A small network was trained on made-up records. Each row is its average activation on records with the value named, seen along a few directions.
Values that are neighbours, or in one group, have similar rows; names and order tell nothing.
(in the rows, 500 means zero)
Strong random noise was added to every row along 12 fixed directions; ignore it. To show where, here is one row again and again, with new noise each time:
[291 494 454 381 486 530 693 451 357 547 646 303 303 547 180 394 439 398
 336 751 526 438 465 495]
[395 574 655 530 401 490 437 517 458 308 424 375 439 577 525 460 564 608
 806 555 402 459 539 453]
[511 499 466 532 460 539 490 515 493 538 431 471 559 514 620 415 377 546
 368 382 575 580 666 510]
[254 532 695 470 421 472 506 468 599 435 444 352 526 597 420 345 577 460
 358 439 570 649 647 416]
[489 507 744 573 543 668 501 596 871 752 695 463 561 440 641 364 691 471
 530 287 585 568 603 252]
[538 400 388 572 526 524 568 781 526 596 476 500 632 408 511 562 245 597
 528 332 563 603 694 459]
[470 494 292 374 673 715 669 528 529 552 680 486 458 448 570 462 466 656
 589 601 541 479 435 426]
[373 481 457 506 456 569 618 417 571 462 449 498 528 506 495 581 291 545
 470 491 684 829 528 516]
[608 502 575 476 529 702 538 505 311 527 511 519 492 615 683 360 270 677
 393 331 425 501 535 544]
[491 621 487 541 557 578 381 305 441 537 653 375 296 462 470 333 667 426
 355 494 448 267 686 507]
[571 432 531 423 433 554 540 607 287 552 543 414 366 512 508 310 432 491
 546 616 411 265 496 617]
[444 456 750 332 545 569 624 573 433 409 559 570 529 674 467 405 445 598
 436 480 401 526 298 411]
[375 486 395 508 571 622 497 445 517 500 480 417 493 459 410 499 475 515
 476 422 580 597 775 607]
[603 533 483 452 541 573 522 573 444 532 430 590 652 703 573 582 564 637
 648 582 363 340 383 390]


Values of Povul:
u3: [521 494 327 513 512 455 493 503 599 643 410 577 625 474 518 565 542 420
 377 500 568 499 581 548]
u5: [539 528 794 691 401 412 427 403 640 519 449 525 488 513 448 637 546 330
 552 451 488 586 464 503]
u2: [537 504 406 430 496 593 560 470 426 681 409 454 688 720 611 394 542 510
 329 584 497 448 495 506]
u9: [477 492 430 539 387 383 503 656 497 461 564 248 303 290 615 259 452 486
 610 575 535 475 503 457]
u13: [431 546 625 513 601 752 641 511 659 624 603 382 548 616 610 412 480 659
 523 413 504 698 420 316]
u7: [490 516 331 433 440 432 481 625 384 536 386 339 574 598 568 316 637 544
 554 661 431 304 521 511]
u4: [611 436 472 391 561 651 597 558 445 561 616 588 478 453 583 510 381 628
 635 482 472 565 307 531]
u8: [740 183 547 407 579 666 537 740 584 782 578 714 612 380 499 521 525 361
 579 457 554 447 458 734]
u15: [337 527 422 512 432 376 375 433 549 494 374 378 513 436 398 422 672 358
 342 499 615 456 788 595]
u11: [614 443 311 563 502 268 411 668 481 612 368 605 671 410 409 609 525 385
 361 411 483 352 634 560]
u18: [531 361 580 522 356 354 518 673 587 579 410 452 484 331 568 379 379 363
 441 449 600 570 561 632]
u14: [425 455 463 455 570 506 479 528 509 405 511 506 520 435 519 443 444 564
 401 391 542 555 636 539]
u16: [338 443 452 369 430 436 645 638 489 368 412 339 425 452 583 371 496 598
 737 654 557 640 366 540]
u10: [578 507 391 523 515 541 563 471 531 574 440 560 518 451 622 600 440 517
 539 486 556 592 398 516]
u6: [489 509 519 516 399 412 629 557 566 659 660 436 448 421 507 418 392 396
 299 498 636 640 349 356]
u12: [416 565 396 490 656 667 580 391 393 450 760 396 309 466 331 623 422 630
 742 569 422 535 432 475]
u1: [653 514 651 578 313 274 311 443 521 408 296 640 622 575 719 464 575 393
 329 444 477 429 470 544]
u17: [648 529 588 500 487 615 425 536 358 616 510 518 492 535 624 393 506 564
 469 336 387 330 514 514]
Each value of Povul is a pair of two hidden parts, and every pair occurs once (6 first parts, 3 second parts).
- u18 and u3 share the first part; u18 and u16 share the second. Which value has the first part of u16 and the second part of u3? => u6
- u17 and u10 share the first part; u17 and u12 share the second. Which value has the first part of u12 and the second part of u10? => u9
- u8 and u13 share the first part; u8 and u14 share the second. Which value has the first part of u14 and the second part of u13? => u5

Values of Sof:
k5: [450 465 773 440 601 907 534 285 565 576 538 527 395 582 467 530 684 521
 852 500 423 483 507 754]
k14: [345 526 539 473 370 613 523 480 560 456 285 231 487 585 753 308 646 594
 781 617 549 611 538 581]
k6: [698 580 336 656 554 583 530 478 233 670 606 403 388 536 525 509 219 555
 313 456 437 428 509 469]
k16: [432 729 696 757 377 267 174 341 435 409 416 351 468 588 394 521 665 456
 346 262 374 439 741 325]
k11: [661 485 392 635 462 272 500 688 571 562 661 510 409 255 537 481 458 356
 507 559 500 295 434 359]
k17: [449 440 652 357 437 565 650 643 225 418 501 521 497 692 393 471 287 614
 530 552 373 530 290 498]
k15: [299 625 137 535 471 333 503 616 427 394 300 325 652 501 497 554 473 704
 479 535 527 479 775 396]
k10: [654 393 394 501 648 516 490 662 230 491 484 555 498 500 368 561 279 543
 403 421 304 227 626 636]
k18: [615 463 403 410 602 434 482 474 476 214 553 746 532 419 727 477 397 662
 500 462 516 600 321 494]
k9: [817 482 467 536 698 619 418 407 532 639 651 793 546 525 572 663 576 464
 413 504 407 281 361 457]
k13: [585 634 260 514 617 677 510 337 571 591 649 562 513 431 682 535 431 599
 400 427 629 564 565 365]
k12: [366 453 339 536 498 571 639 556 593 507 438 384 427 328 464 635 380 570
 824 562 633 754 535 604]
k3: [552 640 301 511 812 745 508 309 406 364 761 548 344 497 548 598 527 711
 640 542 335 369 406 450]
k8: [310 601 341 403 701 616 519 423 695 613 678 399 498 441 360 431 842 505
 437 513 541 321 689 335]
k1: [437 538 539 477 325 303 480 699 419 560 442 238 554 646 439 292 578 465
 385 607 432 361 502 299]
k7: [551 441 366 411 563 504 508 468 481 339 424 670 637 523 613 561 308 638
 432 471 588 677 509 564]
k2: [454 483 714 367 467 397 527 795 471 446 424 491 637 621 531 415 582 649
 618 408 325 431 359 339]
k4: [653 437 376 484 423 512 511 708 535 691 348 533 624 470 690 431 545 464
 623 548 490 324 538 595]
Each value of Sof is a pair of two hidden parts, and every pair occurs once (6 first parts, 3 second parts).
- k16 and k17 share the first part; k16 and k12 share the second. Which value has the first part of k12 and the second part of k17? => k4
- k15 and k8 share the first part; k15 and k3 share the second. Which value has the first part of k3 and the second part of k8? => k9
- k14 and k11 share the first part; k14 and k1 share the second. Which value has the first part of k1 and the second part of k11? => k18
